These are the activations of a small network on made-up records, seen along a few directions, one row for each record.
After each row come some of the record's fields: M, D, P, K, J, H.
A field that a record lacks is written missing.
Other fields move the rows too, some of them a lot.
(in the rows, 500 means zero)
Random noise pushes rows far along 16 fixed directions. That doesn't count. These rows show it; they differ only by the noise:
[416 590 463 583 436 216 695 397 612 576 401 465 449 603 429 458 648 568
 608 545 276 586 570 285 452 448 412 580 356 390 681 551]
[593 437 561 518 599 818 566 311 374 580 509 360 325 123 654 491 553 481
 320 487 482 582 408 494 395 495 832 457 588 570 376 185]
[663 569 681 397 569 428 429 461 717 482 555 218 401 375 518 483 548 585
 857 695 451 699 589 283 239 318 642 568 387 466 225 305]
[430 392 371 346 432 374 559 425 504 669 603 610 552 302 374 438 500 528
 426 387 331 374 606 674 382 632 533 448 422 601 577 622]
[546 329 825 533 470 526 313 349 343 492 692 412 679 426 564 410 481 491
 430 374 577 386 482 395 282 511 504 368 190 723 495 612]
[135 602 484 585 460 628 722 441 460 484 340 318 619 519 607 189 527 389
 240 415 177 320 384 390 666 467 687 606 377 591 649 623]
[499 319 446 617 284 420 600 528 407 702 636 465 557 611 564 576 492 539
 168 239 526 709 602 485 514 533 380 262 592 463 544 453]
[395 687 567 605 580 444 151 310 245 669 555 475 542 686 260 571 386 442
 556 333 387 568 796 763 352 194 396 413 478 483 316 646]
[365 376 365 556 520 601 657 385 600 719 678 611 465 433 593 770 672 464
 535 521 550 722 738 393 484 677 610 450 521 357 675 232]
[475 478 370 477 350 500 348 434 443 548 360 702 549 560 395 452 537 379
 341 125 221 282 347 352 564 500 465 274 592 519 607 636]
[178 807 441 378 502 800 569 314 413 613 633 289 492 414 439 225 365 386
 480 583 212 512 564 686 507 518 809 744 322 443 373 602]
[467 711 239 426 630 632 517 534 500 645 293 593 389 642 391 608 399 447
 534 419 331 417 605 654 598 309 591 527 891 327 561 543]
[455 439 572 668 630 648 561 446 381 553 594 524 397 210 472 552 588 512
 255 489 606 486 529 683 600 613 588 310 486 582 437 274]
[468 644 551 372 470 805 313 452 426 461 528 413 630 479 409 486 286 430
 587 500 494 576 434 633 406 536 681 501 406 397 349 518]
[773 558 858 527 587  39 301 269 533 456 842 316 361 646 442 761 753 629
 707 597 735 378 523 562 342 626 101 741 239 408 683 767]
[444 727 730 776 680 548 421 466 363 542 605 396 361 674 398 398 546 480
 378 412 568 464 636 423 753 221 388 282 513 427 294 469]
[328 689 467 587 548 403 519 257 458 558 581 372 360 399 382 582 692 459
 406 516 359 511 508 769 571 636 486 684 410 395 536 507]
[445 651 353 264 446 479 756 392 571 541 578 217 318 250 506 354 588 530
 281 514 290 423 322 769 614 720 641 800 548 359 509 557]

[585 560 375 316 521 510 459 294 468 477 317 495 476 284 363 572 552 526
 543 380 481 665 326 622 461 533 581 505 596 197 391 341]  M is m1, D is missing, P is missing, K is missing, J is missing, H is missing
[562 617 559 573 632 522 449 416 257 490 284 330 162 343 622 481 445 631
 707 875 218 609 618 670 115 261 601 872 381 759 508 446]  M is m1, D is d2, P is p4, K is missing, J is missing, H is missing
[573 601 485 636 614 427  80 467 543 544 469 489 361 481 379 715 493 418
 793 595 340 583 694 661 209 265 592 556 616 757 161 371]  M is m2, D is d2, P is p4, K is k1, J is j2, H is h1
[404 373 443 620 402 386 502 497 394 426 402 480 445 400 580 559 710 530
 213 341 411 573 389 545 620 626 361 430 479 471 590 344]  M is m1, D is d2, P is p4, K is k1, J is j2, H is h1
[800 509 558 428 571 472 661 523 254 438 145 443 374 517 553 424 349 751
 462 543 557 522 340 537 399 303 399 571 601 371 667 571]  M is m1, D is missing, P is missing, K is missing, J is missing, H is missing
[509 609 556 579 624 718 306 553 437 491 460 527 362 398 480 388 401 431
 594 619 342 312 540 531 429 340 681 478 518 830 301 494]  M is m1, D is missing, P is missing, K is missing, J is missing, H is missing
[660 525 733 614 481 528 333 512 570 446 658 220 436 686 661 569 567 460
 489 437 637 618 478 233 540 290 429 424 614 448 283 381]  M is m2, D is d2, P is p4, K is k2, J is j1, H is missing
[604 259 444 426 378 262 830 649 760 286 190 519 773 190 427 459 547 609
 382 508 677 625 193 483 539 668 556 323 512 472 471 297]  M is m1, D is d2, P is p4, K is k1, J is j2, H is h2
[489 386 491 406 629 369 665 477 439 497 154 422 667 470 599 386 505 579
 409 361 448 386 493 462 440 222 539 524 645 508 624 562]  M is m1, D is d2, P is p4, K is k1, J is j2, H is h2
[471 491 488 368 513 694 468 320 470 414 280 353 638 429 636 686 459 459
 655 596 498 689 345 571 307 565 693 781 440 327 625 405]  M is m2, D is missing, P is missing, K is missing, J is missing, H is missing
[550 796 445 444 737 552 521 268 409 653 523 592 232 486 294 448 573 497
 512 408 449 334 507 577 675 394 509 516 666 247 461 547]  M is m1, D is d1, P is p6, K is missing, J is missing, H is missing
[315 775 752 916 531 393 566 816 467 227 632  48 373 770 560 628 543 623
 303 884 745 624 472 959 904 696 154 782 293 459 481 536]  M is m1, D is missing, P is missing, K is missing, J is missing, H is missing
[694 388 265 468 489 568 609 425 588 673 410 951 428 365 364 665 489 492
 634 492 525 488 493 366 382 606 618 312 683 498 645 399]  M is m2, D is missing, P is missing, K is missing, J is missing, H is missing
[541 395 410 416 478 453 628 675 334 515 482 704 464 457 428 521 346 706
 458 580 619 562 637 741 496 604 327 396 451 445 654 533]  M is m1, D is d1, P is p6, K is missing, J is missing, H is missing
[464 578 639 368 612 716 561 368 436 414 603 362 621 478 583 420 464 417
 452 490 671 279 354 504 572 568 632 638 476 405 597 657]  M is m2, D is d2, P is p4, K is k2, J is j1, H is missing
[526 673 579 577 542 598 290 773 520 460 629 431 511 834 446 614 301 509
 629 601 680 537 641 660 632 421 358 481 569 453 342 587]  M is m1, D is missing, P is missing, K is missing, J is missing, H is missing
[451 262 584 634 468 469 471 331 440 473 575 631 818 327 421 556 600 452
 303 234 792 673 401 417 523 666 509 151 372 436 425 301]  M is m1, D is d1, P is p2, K is k1, J is j2, H is h1
[508 636 366 561 543 511 705 532 452 654 605 601 215 515 412 512 569 578
 299 479 493 443 518 641 789 636 389 462 641 330 590 484]  M is m1, D is d1, P is p6, K is missing, J is missing, H is missing
[624 468 456 442 414 546 616 754 373 538 457 630 537 596 411 369 224 624
 312 442 568 424 430 700 615 549 356 359 543 506 560 689]  M is m1, D is d1, P is p2, K is missing, J is missing, H is missing
[167 470 515 609 458 393 334 141 350 515 561 667 767 404 290 576 617 349
 493 370 465 533 557 650 402 662 461 458 141 523 564 578]  M is m2, D is d2, P is p4, K is missing, J is missing, H is missing
[586 509 510 623 296 437 461 617 590 555 638 271 587 650 509 618 377 474
 371 473 558 730 455 665 447 522 485 509 632 550 296 509]  M is m2, D is d2, P is p4, K is k1, J is j2, H is h1
[424 600 410 412 409 302 221 376 664 521 696 684 371 510 348 577 696 392
 848 587 190 281 607 385 360 654 422 651 286 606 588 669]  M is m2, D is d2, P is p4, K is k2, J is j2, H is h1
[449 453 530 429 468 680 479 465 445 559 707 634 390 311 516 361 489 476
 521 599 405 378 542 453 496 666 575 474 272 646 497 515]  M is m2, D is missing, P is missing, K is missing, J is missing, H is missing
[463 458 493 891 144 345 562 745 824 347 369 423 648 691 520 575 560 467
 555 601 462 863 336 102 476 615 471 345 369 616 417 278]  M is m1, D is d2, P is p4, K is k3, J is missing, H is missing
[462 544 495 481 793 699 559 407 563 426 325 813 869 521 297 735 362 385
 733 621 932 324 502 656 491 537 671 445 579 376 713 575]  M is m1, D is d2, P is p4, K is k1, J is j2, H is h1
[512 624 712 798 583 481 560 540 507 155 136 432 631 549 467 454 534 505
 528 608 636 425 179 298 572 435 510 434 379 535 580 454]  M is m1, D is d1, P is p6, K is k2, J is j1, H is missing
[502 513 401 677 380 567 688 457 601 558 352 642 575 565 467 380 457 378
 489 504 375 499 394 189 447 452 680 420 539 670 544 524]  M is m1, D is d1, P is p2, K is k2, J is missing, H is missing
[493 459 560 351 560 709 527 636 349 493 512 756 853 600 327 303 144 521
 435 387 763 198 528 574 557 456 503 217 500 512 598 808]  M is m1, D is d2, P is p4, K is k2, J is j2, H is h1
[758 616 525 515 447 498 466 641 482 446 423 344 469 604 424 521 273 629
 546 525 687 814 444 557 406 336 493 388 691 343 199 380]  M is m1, D is d1, P is p6, K is k1, J is missing, H is missing
[555 456 316 341 574 535 732 543 789 597 562 768 689 374 326 464 400 471
 660 521 681 327 538 450 475 616 740 403 662 524 527 540]  M is m1, D is d2, P is p4, K is k2, J is missing, H is missing
[455 551 690 791 603 761 785 170 331 417 292 454 503 359 605 426 627 458
 391 626 617 712 196 245 525 577 721 572 252 398 644 237]  M is m1, D is d1, P is p2, K is k2, J is j2, H is h2
[673 607 607 495 521 483 348 392 309 442 404 556 341 516 419 558 455 558
 612 584 447 467 405 593 382 488 381 603 398 479 563 605]  M is m2, D is d1, P is p6, K is missing, J is missing, H is missing
[606 412 476 542 430 442 776 383 229 529 356 509 458 499 577 569 476 651
 281 518 610 665 421 642 434 579 376 563 512 339 806 517]  M is m1, D is d1, P is p6, K is k1, J is j2, H is h1

Here are new rows. What are their fields?
[ 96 664 483 673 593 392 503 509 271 477 244 133 487 513 566 360 509 551
 366 577 148 715 679 873 534 225 476 753 384 559 354 433]  M is m1, D is d1, P is p2, K is k1, J is j2, H is h2
[580 472 622 736 421 866 299 620 319 345 619 786 380 650 593 707 471 408
 395 553 713 390 299 415 724 828 358 348 391 546 724 477]  M is m2, D is d1, P is p6, K is missing, J is missing, H is missing
[702 418 458 588 381 201 555 434 673 450 454 581 447 396 441 601 715 531
 475 443 491 394 255 366 399 708 434 483 528 604 617 527]  M is m1, D is d2, P is p4, K is k1, J is missing, H is missing
[723 417 459  48 742 316 417 280 495 506 230 503 624 352 420 495 491 591
 735 267 559 418 534 474 242 134 567 501 762 282 433 537]  M is m1, D is d2, P is p4, K is missing, J is missing, H is missing
[816 528 499 384 411 645 750 566 323 677 423 615 343 589 530 218 129 658
 530 634 441 468 479 339 268 320 569 531 553 602 619 730]  M is m2, D is d2, P is p4, K is missing, J is missing, H is missing
[292 473 522 566 500 178 575 406 620 412 300 434 740 329 305 514 626 576
 620 545 483 753 510 590 404 536 469 493 216 416 433 360]  M is m1, D is d2, P is p4, K is missing, J is missing, H is missing
[574 289 590 297 447 525 390 414 232 454 545 360 664 448 684 398 419 549
 290 226 580 363 406 531 326 476 481 489 530 566 587 663]  M is m1, D is d2, P is p4, K is k2, J is missing, H is missing
[713 648 411 482 456 392 361 333 470 722 555 423 222 659 475 682 550 485
 560 401 346 649 558 507 388 328 419 574 772 327 413 490]  M is m2, D is d1, P is p6, K is k1, J is j2, H is h1
[326 593 445 234 419 802 245 651 375 395 648 412 559 595 595 414 335 405
 441 450 416 306 460 713 614 642 514 613 468 454 502 705]  M is m1, D is d2, P is p4, K is k1, J is j2, H is h1
[256 537 584 491 534 381 599 477 752 437 592 468 713 527 404 397 632 451
 643 532 574 508 573 278 681 540 487 427 261 353 430 479]  M is m2, D is missing, P is missing, K is missing, J is missing, H is missing
[488 334 474 516 591 600 278 714 351 345 215 640 475 567 663 822 541 585
 578 519 541 584 592 525 515 462 300 408 577 381 740 291]  M is m1, D is d2, P is p4, K is k1, J is j2, H is h1
[507 313 409 271 428 421 363 468 721 576 725 628 467 308 523 558 663 432
 619 407 388 430 586 373 472 664 533 440 454 555 436 409]  M is m2, D is d1, P is p6, K is missing, J is missing, H is missing
[628 324 659 460 506 406 518 656 566 502 690 437 540 539 631 338 550 528
 282 302 621 203 434 355 662 499 384 355 529 669 480 646]  M is m1, D is d1, P is p2, K is missing, J is missing, H is missing
[501 598 662 717 510 500 485 205 342 367 519 208 492 404 491 546 660 439
 234 419 683 708 191 621 573 608 533 574 431 382 339 342]  M is m1, D is d1, P is p2, K is k2, J is j2, H is h2
[627 187 614 479 350 345 229 575 338 430 377 654 715 602 560 590 440 589
 555 309 535 572 510 354 277 464 243 299 321 595 639 550]  M is m1, D is d2, P is p4, K is missing, J is missing, H is missing
[443 477 534 498 596 820 441 503 402 335 257 455 537 627 740 698 538 457
 551 486 629 700 443 313 624 389 525 511 593 189 640 250]  M is m1, D is d2, P is p4, K is missing, J is missing, H is missing
